These are the activations of a small neural network, seen along a few directions. Each row is one input.
In each table, some parts of the input vary, and every possible input appears once, in random order.
A made-up example of a description, with smaller parts first: line(4) and (point or line(9) or (values(2) and ring(5))).
Shared parts are said once, and a part with two or three values counts as separate values.

Other details of the inputs vary at random and push rows far along three fixed directions, the same in every table; ignore that.

Table:
row 1: 17 36 -17 -45 -14 -60 87 -23 -53 55 -51 -77
row 2: 92 -10 9 206 -22 31 -111 -30 91 -60 80 132
row 3: 0 47 70 -73 7 9 2 -39 27 23 -60 -126
row 4: -47 51 130 44 33 123 -34 140 -178 2 120 357
row 5: 38 52 -95 156 11 87 -110 -55 84 -41 33 144
row 6: 13 -8 -47 -103 -5 28 40 19 -30 50 -35 -107
row 7: 147 -151 -136 132 18 -150 29 -78 268 -3 -37 -325
row 8: -15 12 -28 -32 6 -101 91 47 -51 -10 6 -82
row 9: 31 41 -121 119 50 103 -38 -35 115 -5 31 182
row 10: 38 24 -73 172 56 33 16 -1 127 -3 20 209
row 11: -15 63 -46 -89 -4 -25 39 -27 -34 -6 -10 -104
row 12: -73 70 199 -181 -40 35 34 123 -374 62 52 83
row 13: -33 11 6 -37 28 -107 102 74 -14 -19 11 -73
row 14: -4 49 -40 -95 3 1 44 -33 -16 43 -37 -102
row 15: -240 -83 -15 -14 -162 123 141 -23 5 -54 41 -159
row 16: -29 146 231 59 -37 131 -99 38 -207 -30 68 347
row 17: 43 30 106 -35 -44 -67 19 -46 20 46 -25 -111
row 18: 19 -34 7 -9 -5 -61 25 35 -75 44 -19 -122
row 19: 41 -24 80 -25 -17 -28 41 21 -14 42 -73 -111
row 20: 58 -46 -112 186 51 48 -16 31 43 -13 62 179
row 21: 7 49 -26 -37 -21 -87 82 -19 -67 7 -26 -81
row 22: 20 55 -128 127 43 77 -42 -30 98 -54 57 180
row 23: 5 -25 60 -59 25 16 -20 19 -13 2 -13 -151
row 24: -218 -97 4 40 -180 61 186 -15 -26 -42 25 -137
row 25: 32 -17 9 -29 -31 -40 42 29 -48 72 -63 -103
row 26: 39 -12 78 -95 -36 23 -27 -3 38 41 -8 -138
row 27: 60 2 -99 186 5 44 -46 -2 -1 -49 57 178
row 28: -10 53 -1 -77 -7 -4 3 -30 -7 52 -49 -117
row 29: 77 -24 -26 145 24 154 -110 -17 119 -15 -2 132
row 30: 106 -101 -234 155 20 -182 57 -71 232 -26 -77 -315
row 31: 54 44 -62 200 -8 30 -70 -42 35 -27 21 177
row 32: 22 43 86 -88 -28 -4 -24 -55 51 33 -10 -132
row 33: 64 -46 -123 178 41 111 -124 -12 90 -16 48 102
row 34: 93 -125 -221 92 66 -147 152 -8 292 21 -93 -247
row 35: 66 -28 -102 160 24 70 0 27 60 15 19 205
row 36: -11 -2 -42 -111 18 11 67 46 -2 48 -24 -88
row 37: 40 -26 -118 125 68 117 -27 37 166 -9 32 167
row 38: 2 -23 -49 -82 20 9 22 26 -57 23 10 -127
row 39: 8 -3 -9 -83 -15 23 0 21 -18 60 -47 -124
row 40: 13 4 76 0 -11 -77 22 13 -32 -27 -28 -127
row 41: -33 53 11 -47 22 -112 119 35 2 -7 -11 -55
row 42: -107 127 287 -205 -38 76 -52 95 -288 -11 45 40
row 43: 29 -40 78 -4 9 -48 24 27 -41 14 -28 -131
row 44: -55 24 -17 -88 45 -45 60 65 20 -31 26 -96
row 45: 33 43 97 -26 -51 -94 14 -42 6 -4 0 -115
row 46: -56 67 -10 -100 39 -49 76 26 33 -19 3 -77
row 47: 71 2 -13 155 -4 92 -154 -40 126 -72 94 109
row 48: -78 121 97 -15 4 170 -91 99 -203 -38 136 349
row 49: 36 -21 -28 -50 -22 -33 83 27 -63 63 -51 -85
row 50: 18 37 -97 122 73 95 -26 -10 162 -15 34 184
row 51: -124 139 230 -219 -55 67 -53 109 -339 20 59 60
row 52: 21 33 92 -21 -10 -54 44 -30 -5 35 -74 -102
row 53: 46 32 -89 164 32 45 3 -22 68 9 19 215
row 54: -86 147 248 -175 -67 22 14 68 -323 92 -6 92
row 55: 62 -27 96 -41 -52 -40 16 6 9 53 -23 -117
row 56: 27 -29 74 -73 -9 2 -45 3 13 13 36 -159
row 57: -41 -19 -13 -93 64 -16 61 80 8 11 25 -99
row 58: -22 -18 -47 -88 44 -10 50 52 -26 20 20 -110
row 59: 10 57 79 -80 -35 -31 -28 -50 35 -16 15 -135
row 60: -398 -781 -99 -500 31 -599 -359 -472 -3 -217 -416 562
row 61: 42 9 -131 141 24 101 -89 -16 47 -63 69 147
row 62: 50 49 -24 161 24 103 -110 -63 117 -71 24 134
Description of these inputs: values(2) and (point or (ring(5) and line(6))).
- The inputs of row 57 and row 4 match in every part but the values(2) part. If row 22 is changed in the same way as row 57 into row 4, which row does it become? => row 60
- The inputs of row 26 and row 55 match in every part but the values(2) part. If row 28 is changed in the same way as row 26 into row 55, which row does it become? => row 54
- Change only the ring(5) part in row 41. List by row number the other rows that result. => row 4, row 10, row 13, row 34
- Change only the line(6) part in row 61. List by row number the other rows that result. => row 42, row 44, row 47, row 48, row 51
- Change only the values(2) part in row 27. List by row number the other rows that result. => row 61

Table:
row 63: -313 -166 166 -254 -73 -21 -208 -111 -293 -116 15 464
row 64: 242 221 162 64 -10 -4 -38 13 149 43 21 -402
row 65: 248 481 -82 380 64 276 214 196 58 87 245 -71
row 66: 90 -124 -295 125 116 -207 61 -96 345 -54 -102 -141
row 67: -27 -51 -146 -280 85 -266 122 -59 75 20 -123 -315
row 68: 116 72 -155 309 -22 188 70 107 110 11 176 -138
row 69: -350 -185 416 -547 -103 -130 -52 17 -546 -35 -104 286
row 70: 5 -138 -71 25 -6 -129 27 -21 33 45 -57 34
row 71: -149 -438 -193 -222 17 -471 -28 -264 133 -42 -340 -111
row 72: 333 364 -223 443 142 284 208 257 230 78 216 -224
row 73: 110 -285 65 27 46 -131 -373 -251 208 -80 -139 156
row 74: -1 306 246 -201 30 28 271 267 -329 138 72 -279
row 75: -184 -119 -17 -433 -82 -237 257 -58 -3 72 -222 -742
row 76: 163 480 62 371 -19 273 211 275 -18 86 250 -18
row 77: -76 69 178 -167 31 173 -160 155 -365 54 107 556
row 78: 188 -233 -415 203 124 -205 63 -114 411 6 -115 -219
row 79: -9 7 -41 139 -42 87 -24 -61 8 -77 57 278
row 80: 107 68 -182 302 107 249 -199 30 51 -38 89 555
row 81: -58 -24 -34 -38 -14 -157 63 -74 10 6 -49 19
row 82: -118 -202 -77 -390 -68 -262 279 -43 105 95 -187 -802
row 83: 206 -13 -354 518 128 151 -123 -71 300 -58 33 381
row 84: 55 207 37 197 -54 175 113 132 -12 -24 140 50
row 85: -22 -14 -1 149 -54 148 -85 -12 -102 -56 26 370
row 86: -65 -600 -507 235 66 -284 -242 -377 590 -262 -176 137
row 87: -66 -360 -318 149 16 -119 -163 -230 250 -148 -117 70
row 88: -144 173 275 -160 -70 130 123 212 -364 36 144 -137
row 89: -377 -199 315 -344 -74 115 -204 -38 -350 -58 -28 536
row 90: 284 272 254 -34 -48 50 34 111 -38 164 60 -530
row 91: 45 88 349 -193 -43 -31 -240 -113 -149 11 -26 56
row 92: 267 214 153 203 -25 164 -186 -11 35 51 44 -71
row 93: 61 6 -52 415 50 195 -127 26 69 -42 116 558
row 94: -145 231 184 -189 -102 170 169 89 -185 64 99 -168
row 95: -66 -287 -68 -249 -56 -286 125 -81 11 6 -173 -320
row 96: 10 343 137 -241 31 16 236 267 -204 106 82 -313
row 97: -361 -165 232 -312 -87 67 -196 -71 -223 -89 -34 495
- The inputs of row 71 and row 70 match in every part but one. If row 92 is changed in the same way as row 71 into row 70, which row does it become? => row 90
- Describe the family of inputs behind these rows. => ring(5) and (point or line(6))
- Start at row 75 and move only the line(6) part, one step at a time. The first step leads to row 87. Which rows follow, in order? => row 85, row 71, row 83, row 80
- Start at row 77 and move only the line(6) part, one step at a time. The first step leads to row 78. Which rows follow, in order? => row 70, row 95, row 68, row 82
